Z789: | 114 | 100 |  99 |  96 |  88 | 107 |  95 |  76 | 101 |  96 | 110 |  84 | 118 | 106 |  92 |  95 | 110 |  87 | 105 |  98 | 107 |  95 |  97 | 110 | 101 |  93 | 115 | 146 |  83 | 116 |  87 | 107 |  99 |  95 | 100 | 111 |  98 |  93 | 110 |  82 | 121 |  85 | 107 |  93 |  98 | 117 |  90 | 106 |  84 | 120 |  83 | 113 |  89 | 127 |  38 |  88 | 113 |  85 | 123 |  78 | 117 |
Z998: | 102 |  89 |  87 | 102 |  98 | 104 |  99 | 100 | 105 | 101 |  95 | 108 | 102 | 104 | 103 |  95 |  99 | 100 |  91 | 104 | 106 |  98 |  99 |  98 |  93 |  98 | 146 |  83 | 115 | 116 |  87 | 118 |  79 | 111 |  89 | 112 |  87 |  97 | 100 | 104 | 103 | 104 |  93 | 116 |  86 | 106 |  95 | 114 | 102 |  94 | 116 |  82 | 113 |  84 | 108 | 107 |  86 | 104 |  94 | 112 |  99 |
Z681: |  87 | 104 | 101 | 105 |  99 | 102 | 100 |  98 |  89 | 102 | 110 |  84 | 118 | 106 |  92 |  95 | 110 |  87 | 105 |  98 | 107 |  95 |  97 | 110 | 101 |  93 | 115 | 146 |  83 | 116 |  87 | 107 |  99 |  95 | 100 | 111 |  98 |  93 | 110 |  82 | 121 |  85 | 107 |  93 |  98 | 116 |  77 | 135 |  68 | 121 |  94 | 102 | 115 | 108 |  21 |  85 | 104 |  92 | 110 | 106 |  97 |
back: | 104 |  87 | | Z681
back: | 101 | 105 | 100 |  99 | 104 |  98 | 102 |  87 |  89 | 102 | | Z998
back: |  77 | 116 |  98 | | Z681
| 114 | 100 |  99 |  96 |  88 | 107 |  95 |  76 | 101 |  96 | 110 |  84 | 118 | 106 |  92 |  95 | 110 |  87 | 105 |  98 | 107 |  95 |  97 | 110 | 101 |  93 | 115 | 146 |  83 | 116 |  87 | 107 |  99 |  95 | 100 | 111 |  98 |  93 | 110 |  82 | 121 |  85 | 107 |  93 |  98 | 117 |  90 | 106 |  84 | 120 |  83 | 113 |  89 | 127 |  38 |  88 | 113 |  85 | 123 |  78 | 117 | | Z789

Z478: | 121 | 152 | 129 | 113 | 107 | 109 | 112 |  89 | 139 | 115 | 122 | 122 | 118 | 134 |  77 | 137 | 131 | 128 | 119 | 108 |  73 | 115 | 117 |  72 | 105 | 112 | 137 | 129 | 107 | 112 | 131 | 115 | 144 | 154 | 142 |  74 | 117 | 110 | 127 | 131 | 115 | 117 | 109 | 122 | 135 | 117 | 132 |  73 | 121 |  73 | 121 | 126 | 136 | 129 | 127 | 125 |
Z726: |  85 |  96 |  86 | 126 |  82 | 136 |  98 | 115 |  88 |  70 |  87 | 175 |  78 |  89 |  93 | 176 | 179 | 176 | 124 |  82 |  87 | 130 |  81 |  84 |  74 |  84 |  85 | 109 |  84 | 150 | 174 | 125 |  92 |  94 |  93 |  89 |  83 |  83 | 179 |  83 |  85 |  70 | 160 | 175 | 173 |  90 | 178 |  95 |  78 |  83 | 116 | 163 |  79 | 178 | 178 | 177 |
Z251: |  63 |  88 |  58 | 151 |  51 | 151 |  55 |  90 |  56 |  40 |  41 |  83 |  39 |  56 |  92 |  76 |  79 |  66 | 146 |  51 |  99 | 149 |  48 |  99 |  62 |  56 |  50 | 132 |  65 | 144 |  81 | 149 | 110 |  84 | 113 |  91 |  48 |  58 |  71 |  70 |  53 |  35 | 123 | 110 |  79 |  49 |  82 |  96 |  38 |  95 | 140 | 112 |  62 |  84 |  72 |  84 |
Z158: | 104 | 117 |  98 |  83 |  91 |  74 |  76 |  95 | 100 | 134 |  91 |  47 | 101 |  98 | 110 |  54 |  48 |  38 |  91 |  90 | 112 |  81 |  91 | 115 | 140 |  84 |  99 | 110 |  89 |  63 |  55 |  85 | 121 | 117 | 120 | 111 |  91 |  89 |  39 | 111 |  90 | 131 |  67 |  48 |  59 |  83 |  49 | 105 |  99 | 115 | 104 |  74 | 108 |  47 |  39 |  48 |
Z491: | 152 |  93 | 148 |  63 | 161 |  62 | 161 |  51 | 138 |  85 | 149 |  59 | 147 | 142 |  61 |  53 |  59 |  94 |  61 | 162 |  63 |  68 | 144 |  63 |  61 | 160 | 139 |  73 | 163 |  66 |  49 |  64 |  87 |  94 |  86 |  65 | 158 | 163 |  87 | 139 | 160 |  93 |  56 |  54 |  49 | 155 |  57 |  63 | 142 |  65 |  57 |  49 | 137 |  57 |  92 |  59 |
Z543: | 133 | 101 | 136 |  42 | 162 |  41 | 152 |  88 | 145 | 156 | 162 |  86 | 171 | 142 |  94 |  91 |  84 | 104 |  42 | 162 |  90 |  46 | 167 |  90 | 131 | 156 | 148 |  58 | 140 |  45 |  82 |  42 |  80 | 106 |  76 |  99 | 161 | 145 |  97 | 126 | 155 | 161 |  45 |  60 |  87 | 163 |  83 |  92 | 171 |  95 |  43 |  50 | 130 |  86 |  94 |  83 |
Z747: | 104 | 125 | 100 |  85 |  87 |  75 |  73 |  88 | 104 | 133 |  92 |  41 | 100 | 101 | 104 |  51 |  44 |  32 |  92 |  87 | 105 |  83 |  93 | 109 | 137 |  84 | 103 | 114 |  87 |  62 |  53 |  87 | 127 | 125 | 126 | 104 |  89 |  87 |  32 | 112 |  89 | 131 |  62 |  44 |  56 |  82 |  45 |  98 | 101 | 108 | 106 |  70 | 112 |  43 |  34 |  43 |
Z485: | 114 | 136 | 109 | 125 |  84 | 116 |  78 |  93 | 106 | 100 |  84 |  52 |  85 | 106 | 105 |  55 |  53 |  43 | 131 |  83 | 111 | 123 |  85 | 114 | 111 |  88 | 102 | 146 | 100 | 103 |  61 | 127 | 148 | 134 | 149 | 104 |  87 |  95 |  45 | 124 |  90 |  98 |  97 |  69 |  59 |  79 |  56 | 103 |  85 | 111 | 142 |  96 | 121 |  53 |  50 |  55 |
Z32: |  65 |  48 |  66 |  81 |  97 |  90 |  95 | 155 |  66 | 137 |  96 | 153 | 102 |  66 | 152 | 147 | 147 | 139 |  75 |  97 | 147 |  77 |  99 | 145 | 143 |  87 |  72 |  55 |  79 |  96 | 147 |  77 |  43 |  50 |  43 | 153 |  90 |  82 | 142 |  54 |  86 | 132 | 118 | 135 | 147 |  96 | 145 | 153 | 102 | 147 |  71 | 115 |  57 | 148 | 133 | 148 |
Z616: | 161 |  51 | 136 |  85 | 149 |  59 | 147 | 142 |  61 |  53 |  59 | 109 |  59 |  61 | 140 | 110 | 105 |  77 | 140 |  49 | 142 | 134 |  58 | 142 | 137 |  48 |  62 | 133 |  48 | 128 | 116 | 138 | 119 | 106 | 121 | 137 |  50 |  46 |  82 |  71 |  48 | 104 | 127 | 118 | 116 |  49 | 107 | 138 |  60 | 140 | 145 | 125 |  69 | 109 |  79 | 108 |
back: | 90 | 97 | | Z32
back: | 71 | 58 | | Z251
back: |  59 |  53 |  61 | 142 | 147 |  59 | 149 |  85 | 138 |  51 | 161 | | Z491

Z208: | 146 | 169 |  61 |  67 |  65 |  49 | 175 | 106 |
Z415: |  77 | 120 | 164 |  71 |  43 |  34 | 108 | 124 |
Z354: | 126 |  85 | 145 | 169 |  61 |  81 |  75 | 172 |
Z989: |  54 | 138 |  34 | 131 |  97 |  98 | 172 | 116 |
Z211: | 150 |  47 |  43 | 174 | 159 | 160 |  82 |  28 |
Z301: |  65 |  92 |  33 |  60 | 149 | 138 | 147 |  93 |
Z986: |  85 | 117 |  25 |  39 | 116 | 112 |  90 | 104 |
back: |  97 | 131 |  34 | | Z989
back: |  61 | 169 | 145 | | Z354
back: |  47 | 150 | | Z211

Z104: | 116 |  45 |  65 | 142 |
Z714: | 111 | 173 |  87 | 163 |
Z658: | 127 |  67 | 167 | 139 |
Z655: |  43 | 133 |  67 |  71 |
Z51: | 111 | 121 |  97 | 184 |
Z706: |  43 | 108 |  67 |  71 |
Z984: | 111 | 173 |  87 |  65 |
Z842: | 133 |  43 | 104 |  69 |
Z794: | 123 |  97 | 121 | 184 |
|  43 | 133 |  67 |  71 | | Z655
back: | 184 | 121 |  97 | | Z794
back: | 142 |  65 | | Z104

Z419: | 100 | 102 |  87 | 120 |
Z610: |  88 |  84 | 115 |  56 |
Z127: |  94 |  99 | 105 | 115 |
Z159: | 107 | 109 | 112 |  26 |
Z444: | 103 | 107 |  91 | 148 |
Z445: | 107 | 109 |  84 | 141 |
Z586: |  92 |  94 | 125 |  92 |
Z866: |  92 |  93 | 117 |  86 |
Z869: | 100 |  97 |  87 | 115 |
| 107 | 109 |  84 | 141 | | Z445
back: | 84 | 88 | | Z610

Z287: |  90 | 170 |  75 |  70 | 162 |  59 | 128 | 137 |  83 | 152 |
Z899: | 117 | 163 | 123 | 149 |  87 |  77 | 141 |  99 |  64 | 156 |
Z958: |  67 |  18 |  94 |  45 | 136 | 143 |  62 | 123 |  80 |  28 |
Z760: |  94 |  39 |  81 |  83 | 101 | 158 |  85 | 152 |  48 |  64 |
back: | 141 |  77 |  87 | 149 | 123 | 163 | 117 | | Z899
back: | 123 | 163 | | Z899

Z432: |  60 | 137 |  56 |  60 |
Z281: | 136 | 162 |  28 |  75 |
Z352: | 143 | 162 |  28 |  73 |
Z460: | 136 |  74 | 142 | 142 |
back: |  74 | 136 | | Z460
| 143 | 162 |  28 |  73 | | Z352
back: | 142 |  74 | | Z460

Z751: |  79 | 105 | 102 |  89 | 136 | 109 |
Z349: |  93 | 104 |  70 | 119 | 106 | 113 |
Z90: |  87 |  92 | 119 |  71 |  72 |  99 |
Z872: | 132 | 104 |  73 | 119 |  73 |  84 |
Z820: |  98 | 122 |  95 |  76 |  79 | 129 |
Z88: |  76 | 119 | 129 |  52 | 142 | 133 |
Z764: |  98 |  95 |  79 |  76 | 122 |  89 |
Z138: |  50 |  84 | 141 | 152 | 113 | 104 |
Z193: |  87 |  93 |  79 |  62 |  19 | 122 |
Z788: |  89 | 142 |  49 |  52 |  65 | 150 |
back: | 152 | 141 | | Z138
back: | 104 | 113 | | Z138
back: |  52 |  49 | 142 | | Z788
back: | 122 |  98 | | Z820
back: | 122 |  76 |  79 |  95 |  98 | | Z764
back: | 79 | 93 | 87 | | Z193
| 132 | 104 |  73 | 119 |  73 |  84 | | Z872

Z776: | 126 |  89 | 155 | 162 |
Z427: | 159 |  28 | 157 | 146 |
Z697: | 101 | 120 | 126 | 131 |
Z563: |  96 |  86 | 125 | 148 |
Z497: | 20 | 96 | 52 | 82 |
Z705: | 124 |  57 | 122 | 115 |
Z833: |  87 |  90 | 120 | 147 |
Z439: |  68 | 123 |  83 |  83 |
Z215: | 101 | 120 |  77 |  77 |
Z464: |  65 | 132 |  76 |  94 |
Z612: | 82 | 50 | 77 | 77 |
back: | 155 |  89 | | Z776
back: | 77 | 50 | 82 | | Z612
| 82 | 50 | 77 | 77 | | Z612

Z918: |  72 |  93 |  95 | 114 |  86 |  98 | 116 | 104 |  89 | 108 | 117 |  99 | 110 | 103 | 107 |  91 |  70 | 106 | 107 | 138 |  87 |  86 | 127 |  70 |  95 |  89 |  75 |  77 |  83 | 152 |  88 |  74 |  91 |  89 | 102 |  25 |  95 | 146 |  81 |  65 | 111 | 120 |  89 | 111 | 134 | 142 | 104 |  93 |  84 |  71 |
Z365: |  71 |  91 |  89 | 109 |  92 | 103 | 116 | 108 |  87 | 107 | 110 | 113 | 119 | 101 | 117 |  88 |  71 | 103 | 107 | 144 |  91 |  77 | 128 |  63 |  93 |  89 |  73 |  67 |  75 | 160 |  95 |  83 |  92 |  86 | 100 |  41 | 103 | 150 |  95 |  72 | 107 | 115 | 131 |  81 | 124 | 133 |  94 |  98 | 108 |  71 |
Z846: |  71 |  93 |  89 | 109 |  86 | 103 | 116 | 108 |  87 | 107 | 117 | 113 | 119 | 101 | 117 |  88 |  71 | 103 | 107 | 144 |  91 |  77 | 128 |  63 |  93 |  89 |  73 |  67 |  75 | 160 |  95 |  83 |  92 |  86 | 100 |  41 | 103 | 102 |  95 |  72 | 107 | 115 |  81 | 124 | 131 | 133 |  94 |  98 | 108 |  71 |
Z135: |  71 |  91 |  89 | 109 |  92 | 103 | 116 | 108 |  87 | 107 | 110 | 113 | 119 | 101 | 117 |  88 |  71 | 103 | 107 | 144 |  91 |  77 | 128 |  63 |  93 |  89 |  73 |  67 |  75 | 160 |  95 |  83 |  92 |  86 | 100 |  41 | 103 | 102 |  95 |  72 | 107 | 115 |  81 | 124 | 131 | 133 |  94 |  98 | 108 |  71 |
|  71 |  91 |  89 | 109 |  92 | 103 | 116 | 108 |  87 | 107 | 110 | 113 | 119 | 101 | 117 |  88 |  71 | 103 | 107 | 144 |  91 |  77 | 128 |  63 |  93 |  89 |  73 |  67 |  75 | 160 |  95 |  83 |  92 |  86 | 100 |  41 | 103 | 150 |  95 |  72 | 107 | 115 | 131 |  81 | 124 | 133 |  94 |  98 | 108 |  71 | | Z365
|  71 |  91 |  89 | 109 |  92 | 103 | 116 | 108 |  87 | 107 | 110 | 113 | 119 | 101 | 117 |  88 |  71 | 103 | 107 | 144 |  91 |  77 | 128 |  63 |  93 |  89 |  73 |  67 |  75 | 160 |  95 |  83 |  92 |  86 | 100 |  41 | 103 | 102 |  95 |  72 | 107 | 115 |  81 | 124 | 131 | 133 |  94 |  98 | 108 |  71 | | Z135
|  71 |  93 |  89 | 109 |  86 | 103 | 116 | 108 |  87 | 107 | 117 | 113 | 119 | 101 | 117 |  88 |  71 | 103 | 107 | 144 |  91 |  77 | 128 |  63 |  93 |  89 |  73 |  67 |  75 | 160 |  95 |  83 |  92 |  86 | 100 |  41 | 103 | 102 |  95 |  72 | 107 | 115 |  81 | 124 | 131 | 133 |  94 |  98 | 108 |  71 | | Z846
back: |  70 |  91 | 107 | 103 | 110 |  99 | | Z918

